These are the activations of a small neural network, seen along a few directions. Each row is one input.
Each table varies a few parts of the input and shows all the possible inputs, shuffled.
Descriptions start from the smaller parts, as in this example, which fits no table here: one of 2 separate values, together with either a single point or one of 9 places along a line or (one of 4 places along a line, together with one of 5 places around a ring).
Shared parts are said once, and a part with two or three values counts as separate values.
In the rows, zero is written as 128.

Other details of the inputs shift rows strongly along two fixed directions, in all tables alike. That doesn't count.

A family of inputs:
r1: [ 89 115 170 107 122 158 168 137 135 167 144 136 114 106]
r2: [138 135 128 124 141 124 124 117 128 112 113 107 139 141]
r3: [133 131 124 121 130 114 122 129 118 107 108 106 136 142]
r4: [164 138 113 157 119 106 102 103 125  99 116 143 118 132]
r5: [168 129 107 159 120 106 102  97 120 103 123 138 120 131]
r6: [101 120 135 114 159 133 161 119 110 129 122  79 159 157]
r7: [112 116 120 110  94 158 168 141 155 180 162 181 103  94]
r8: [173 134  98 134 116 108  88 121 119  94 108 136 109 126]
r9: [169 132 105 145 104 105  92 119 128  97 108 137 113 124]
r10: [153 121 100 152 109 126  95 124 135 103 123 146 115 123]
r11: [103 138 162 118 153 125 154 122 127 128 114  89 169 156]
r12: [ 98 131 163  93 157 114 148 126 131 132 148  69 128 155]
r13: [172 139 106 134 126 104  91 122 112  97 114 140 116 131]
r14: [132 121 118 136 134 127 135 110 121 121 124 107 139 140]
r15: [147 129 116 151 122 121  99 126 124 111 128 153 126 127]
r16: [155 146 109 141 128 121 106 123 117 106 119 154 110 127]
r17: [ 81 117 156 100 162 103 151 112 132 131 130  82 140 138]
r18: [ 88 133 127 122 106 161 147 159 157 180 155 179  91  61]
r19: [100 101 174  98 152 121 156 101 116 135 133  85 138 149]
r20: [166 120  90 147 110 111 100 116 111 106 121 136 109 122]
r21: [165 139 108 140 120 102  94 123 112  96 113 143 114 132]
r22: [110 132 133 108  94 160 170 159 168 172 159 186  98  86]
r23: [101 115 187  98 156 119 157 114 125 124 129  86 133 144]
r24: [ 97 142 164 114 160 129 158 129 119 135 120  97 170 154]
r25: [168 146 118 142 135 110  96 110 119 102 118 146 122 131]
r26: [149 128 104 147 126 120  96 127 118 101 126 152 117 130]
r27: [107 140 150 103 172 131 152 130 112 127 118  92 162 157]
r28: [138 123 132 135 137 104 126 115 107 121 124 107 151 145]
r29: [101 136 158 121 160 122 156 121 114 130 120  93 168 158]
r30: [167 144 117 146 122 118  99 112 130 109 118 148 119 123]
r31: [ 87  99 161 100 151 129 174 120 141 169 136  76 134 152]
r32: [ 95 127 151 109 165 130 142 139 118 119 122  93 168 160]
r33: [123 115 132 138 134 129 127 123 126 127 133 113 154 140]
r34: [125 135 130 128 132 131 134 124 132 120 114 114 137 137]
r35: [157 135 106 144 116 110 105 126 111 108 119 147 114 127]
r36: [ 88 120 134 125  87 189 176 173 170 220 158 180  80  71]
r37: [104 124 136 126  95 173 161 167 170 197 153 171  78  78]
r38: [149 127 114 155 111 124  99 124 134 111 126 152 124 123]
r39: [148 123  95 147 114 130  96 130 126 102 123 151 109 122]
r40: [ 89 128 164 113 158 135 148 141 125 135 126  97 177 153]
r41: [159 126 103 141 115 130  89 128 138 106 122 146 118 118]
r42: [ 91 125 119 120  90 175 151 153 146 199 175 169  85  90]
r43: [ 98 127 159 113 102 192 164 165 149 193 162 181  92  63]
r44: [147 128  99 141 114 134  94 136 131 104 122 155 110 119]
r45: [140 121 131 138 129 106 126 113 116 121 122 103 150 143]
r46: [ 89 141 132 119  91 177 155 171 156 192 172 172  79  81]
r47: [121 116 122 129 146 130 127 128 112 122 134 116 147 144]
r48: [167 137 118 149 107 100  94 116 127 102 111 141 122 126]
r49: [ 99 123 143 109 146 124 156 135 114 126 112  77 161 156]
r50: [165 140 119 145 117  99  94 118 118 102 114 143 124 130]
r51: [111 126 127 111  92 155 170 150 163 173 157 185  98  91]
r52: [121 118 133 135 142 125 126 124 116 127 135 116 155 142]
r53: [ 92 119 114 123 103 160 141 140 146 186 158 175  94  70]
r54: [153 128  98 135 119 136  91 135 131 107 124 153 112 117]
r55: [101 136 163 105 152 130 154 140 119 145 121  92 176 146]
r56: [ 94 131 162 115 147 125 161 137 115 144 122  92 174 151]
r57: [ 96 107 135 114 157 136 147 128 115 124 128  78 167 158]
r58: [105 135 145 101 164 135 152 129 119 125 113  83 159 155]
r59: [109 125 136 121 101 175 159 167 168 198 156 167  80  75]
r60: [110 133 136 102 100 168 172 163 168 179 164 183 102  82]
r61: [154 132 117 144 117 130  94 130 138 115 127 153 127 118]
r62: [ 98 125 143 114 164 133 164 125 106 138 128  89 163 156]
r63: [ 74 125 163  96 146 126 166 130 132 151 149  78 131 155]
r64: [118 122 130 127 130 136 123 136 137 118 120 115 145 137]
r65: [156 113  94 154 110 129  97 119 129 111 132 144 117 120]
r66: [ 76 124 165  91 169 119 159 129 138 144 138  83 145 125]
r67: [166 131 109 154 130 103 102  99 110 104 125 139 122 135]
r68: [134 136 141 125 128 121 126 130 128 129 117 114 151 133]
r69: [155 131 118 150 116 116  90 122 136 101 121 147 126 128]
r70: [139 116 119 134 126 112 127 116 117 118 119  98 143 141]
r71: [161 139 105 147 132 107 103 110 110  94 117 144 110 137]
r72: [129 130 139 135 123 115 132 126 124 126 117 113 149 138]
r73: [159 140  99 142 119 122 100 118 123  98 113 149 102 124]
r74: [136 122 121 129 140 109 128 120 102 117 123 106 143 146]
r75: [129 125 126 131 120 120 132 128 125 121 114 107 140 136]
r76: [142 129 128 122 129 114 118 124 125 113 109 102 143 139]
r77: [163 134  95 148 122 112 100 109 117  91 113 140 103 133]
r78: [159 133 100 153 110 122 106 112 129 106 117 147 107 122]
r79: [161 134 117 141 132 116  86 122 125 102 125 148 129 128]
r80: [156 133 105 135 132 126  89 132 122 103 126 153 119 125]
Description of these inputs: one of 4 places along a line, together with either one of 5 separate values or (one of 3 separate values, together with one of 5 places around a ring).
- Changing only the place on the line of 4 turns r73 into r58. The same change can be made to r37. Which row results? => r59
- Which other rows does r39 become when the choice among 3 separate values takes its other values? List them by row number. => r49, r77
- Which other rows does r28 become when the choice among 3 separate values takes its other values? List them by row number. => r52, r67
- A walk changes only the place on the ring of 5. It starts at r39 and steps to r10. List the rest of the walk in order. => r38, r15, r26

A family of inputs:
r81: [109 137 153 101 122 130 150 153 156 131 109 108 164 142]
r82: [108 157 178 116 153 118 148 129 119 147 120 115 144 123]
r83: [108 145 156 106 124 122 146 148 135 141 106  88 141 128]
r84: [100 112 159 106 165 112 119 118 130 101 132  71 138 153]
r85: [161 122  81 128 123 126  98 123 137 100 132 147  78 127]
r86: [126 134 165 103 149  92 135 122 130  95  89  57 161 168]
r87: [105 103 133  94 161 113 127 132 147  99 121  69 147 164]
r88: [168 112  81 160  94 132  89 128 129 109 110 144 127 118]
r89: [ 82 153 182 112 119 159 163 172 143 188 133 129 142  99]
r90: [163 120  91 128 147  88  89  98 119  65 115 102  85 160]
r91: [102 124 130 130 144 146 162 131  91 146 129 112 164 148]
r92: [183 115 108 170 122  99  65 100 119  80 115 127 139 144]
r93: [116 137 112 135 113 148 102 133 128 148 155 185  71  72]
r94: [136 129  95 122 113 161 119 142 131 143 159 197  77  94]
r95: [153 165 100 142  82 149 128 152 138 154 124 184  76  79]
r96: [ 71 117 155 103 132 185 152 168 157 174 160 135 130 102]
r97: [183 156  98 146  96 119 105 125 135 103 109 168  85 108]
r98: [195 155 103 141 107 108 101 124 128  96 127 202  99 110]
r99: [154 165 121 134 110 134 129 138 117 149 130 181  92  88]
r100: [ 99 128 112 133 134 144 158 132 100 154 115  87 152 148]
r101: [ 89 125 123 100 155 130 149 135 122 138 132  82 112 147]
r102: [132 123  83 162  77 163 113 158 124 165 124 160 107  83]
r103: [163 120 105 177 103 127  81 123 120 112 124 153 121 114]
r104: [131 131 106 173  84 162 104 153 123 169 141 174 111  79]
r105: [145 150 137 142  89 145 109 157 165 144 134 197 116  94]
r106: [135 144 168  96 172  99 154 111 110 101 110  87 168 172]
r107: [ 94 151 151 100 120 175 190 165 148 171 125 131 149 119]
r108: [115 119 154 139 175  98 129  96  91 101 111  71 184 175]
r109: [129 145 148 101 151 104 155 122 134  97 105  85 166 172]
r110: [175 140 118 132  96 112  94 129 148  98 102 146 112 122]
r111: [ 99 117 144 140 133 148 137 145 136 143 136 114 188 139]
r112: [172 129  78 161 109 121 102 117 105 104 137 178 130 125]
r113: [174 154 138 148 126 100  94 111 125 101 114 168 105 111]
r114: [ 70 122 120  94 135 184 178 173 155 173 154 134 127 121]
r115: [131  81 170 114 134  74 174  62 139 135 138  63 136 169]
r116: [196  95 124 151 112  22 104  31 122  96 130  82  75 155]
r117: [189 148 135 142 143  70  80  94 130  68 108 155 126 142]
r118: [163 120 122 128 159  88  73  83 120  67 129 127 104 143]
r119: [ 63 117 133  97 126 168 158 175 143 178 143 105 114 102]
r120: [ 90 132 127 102 147 140 146 135 110 150 149 127 104 123]
r121: [124 116 120 122 156 118 146 106 104 103 105  61 182 185]
r122: [120 117 154 135 177 102 127  94  99 100 113  74 193 177]
r123: [ 99 130 127 131 145 138 158 127  83 158 128 106 157 146]
r124: [125 130 107 135 113 161 104 142 151 143 163 211  87  77]
r125: [182 126  83 161 114 118  96 106  97  99 127 165 122 131]
r126: [ 98 106 133  95 145 143 138 148 149 130 128  89 133 138]
r127: [ 61 124 155 105 130 170 150 167 141 180 159 121 117  94]
r128: [ 72 113 128 129 107 195 175 178 133 190 126 119 163 107]
r129: [125 124 111 135 101 165  98 155 166 144 162 193  90  81]
r130: [131 137 186 109 160  94 124 113 135  98 104  74 172 175]
r131: [108 111 111 133 112 156 140 153 139 143 121 118 173 127]
r132: [128  85 170 120 134  70 174  63 133 135 137  57 126 167]
r133: [146 150 143 144  92 143 109 152 149 143 127 180 105  91]
r134: [179 151 137 144 126 104  94 111 132 101 116 173 112 115]
r135: [182 155 121 137 124 103 109 112 113  98 115 164 102 121]
r136: [133 130  89 124 111 160 120 148 137 142 165 208  81  92]
r137: [103 121 115 132 133 152 162 135 108 143 116  95 159 150]
r138: [202  82 121 149 110  23 107  31 139  72 132 105  95 164]
r139: [ 85 123 156 107 163 136 138 123 123 128 141 112 129 129]
r140: [ 68 111 135  99 126 177 162 176 151 168 141 113 121 107]
r141: [109 127 147 143 166 105 128 102  87 125 116  80 169 156]
r142: [178 126  61 163 100 119  96 115 120  93 120 155 125 132]
r143: [ 66 127 144 137 128 190 175 167 133 194 154 161 183 101]
r144: [ 92 122 139  96 163 135 153 129 111 129 142 109 125 148]
- Changing only one part turns r141 into r122. The same change can be made to r123. Which row results? => r125
- Changing only one part turns r112 into r91. The same change can be made to r114. Which row results? => r90
- Describe the family of inputs behind these rows. => one of 4 places along a line, together with either a single point or (one of 3 separate values, together with one of 5 places around a ring)
- Which other rows does r84 become when the choice among 3 separate values takes its other values? List them by row number. => r103, r133
- Which other rows does r120 become when the place on the line of 4 takes its other values? List them by row number. => r94, r136, r144
- Which other rows does r131 become when the place on the ring of 5 takes its other values? List them by row number. => r111, r112, r142, r143
- A walk changes only the place on the line of 4. It starts at r102 and steps to r128. List the rest of the walk in order. => r88, r131
